Here are a small network's activations along a few directions, averaged over the inputs that share one value of a field.
Related values have similar rows: they may be neighbours, one step apart, or belong to one group.
In the rows, 500 means zero.
Random noise pushes rows far along 9 fixed directions. That doesn't count. These rows show it; they differ only by the noise:
297  401  571  581  670  521  417  569  663  619  481  563  426  716  505  412  380  455  324
526  751  518  490  643  585  413  705  610  902  381  574  477  721  249  439  630  525  533
377  451  431  568  582  689  491  478  714  281  519  250  523  354  414  637  507  684  480
612  546  602  215  386  452  616  726  423  601  596  282  743  425  215  536  594  682  345
500  628  608  390  299  429  645  475  526  253  444  327  499  376  200  669  515  588  301
547  611  525  492  374  425  589  377  442  512  446  485  505  368  386  651  575  516  464
629  627  709  540  563  86  570  648  428  757  642  638  489  410  219  653  723  488  380
690  383  364  461  523  431  450  597  310  960  676  729  689  550  811  232  446  416  645
430  691  440  641  494  443  403  553  647  587  453  512  437  385  348  456  623  584  506
438  411  675  568  689  364  423  560  616  603  572  678  339  601  445  553  586  480  455
671  610  476  343  283  518  530  554  537  244  527  466  467  362  373  477  561  620  608


M, 10 values:
m6: 508  468  419  626  827  576  418  454  525  518  467  585  426  551  601  541  498  426  678
m5: 261  316  729  578  638  453  380  326  507  686  399  549  398  561  550  701  877  588  531
m9: 434  387  399  524  394  702  316  351  486  340  483  504  417  346  767  424  664  583  819
m1: 471  659  710  454  510  212  326  801  546  684  539  830  295  733  332  245  559  415  413
m3: 521  411  501  666  933  447  500  562  558  520  592  334  539  403  498  755  629  563  630
m4: 478  302  527  555  351  241  551  220  275  670  682  506  656  151  655  698  711  568  467
m10: 609  445  580  376  599  542  450  606  426  571  564  605  462  548  536  435  591  476  663
m7: 558  812  393  788  831  442  376  662  590  667  517  628  371  514  419  464  593  388  725
m8: 482  285  610  296  288  539  507  675  502  83  513  436  451  620  572  279  408  537  425
m2: 466  554  356  486  428  743  474  313  481  681  295  556  508  644  633  455  397  412  568
M is arranged as a star with 3 arms.
Which values are neighbours of m6? Give them in the order they are listed.
Answer: m3, m7
Which values are neighbours of m2? Give them in the order they are listed.
Answer: m1, m4
Which values are neighbours of m5? Give them in the order they are listed.
Answer: m8

B, 10 values:
b7: 507  315  363  549  821  612  502  665  636  505  801  310  702  389  558  563  401  629  525
b10: 569  514  353  591  436  582  434  398  539  485  421  644  422  487  689  396  511  469  716
b9: 716  475  613  334  421  614  585  397  465  375  484  531  439  568  427  751  682  563  688
b1: 599  778  475  689  487  483  637  523  508  669  409  501  523  608  281  650  492  391  407
b2: 414  528  546  433  451  555  457  485  486  432  413  457  467  521  477  460  573  526  553
b6: 418  498  390  579  518  473  484  444  517  443  485  393  575  359  549  455  489  581  471
b4: 687  507  565  301  415  509  476  641  377  397  601  548  487  464  525  421  650  543  701
b3: 418  790  262  560  286  525  416  575  565  620  395  506  545  459  405  185  323  462  388
b5: 304  408  365  673  508  499  322  248  466  628  400  517  469  232  774  445  658  549  639
b8: 378  217  774  166  668  738  422  531  520  692  391  567  412  936  550  496  421  494  439
B is arranged as a star with 3 arms.
Which values are neighbours of b3? Give them in the order they are listed.
Answer: b7
Which values are neighbours of b9? Give them in the order they are listed.
Answer: b10, b1
Which values are neighbours of b2? Give them in the order they are listed.
Answer: b4, b5
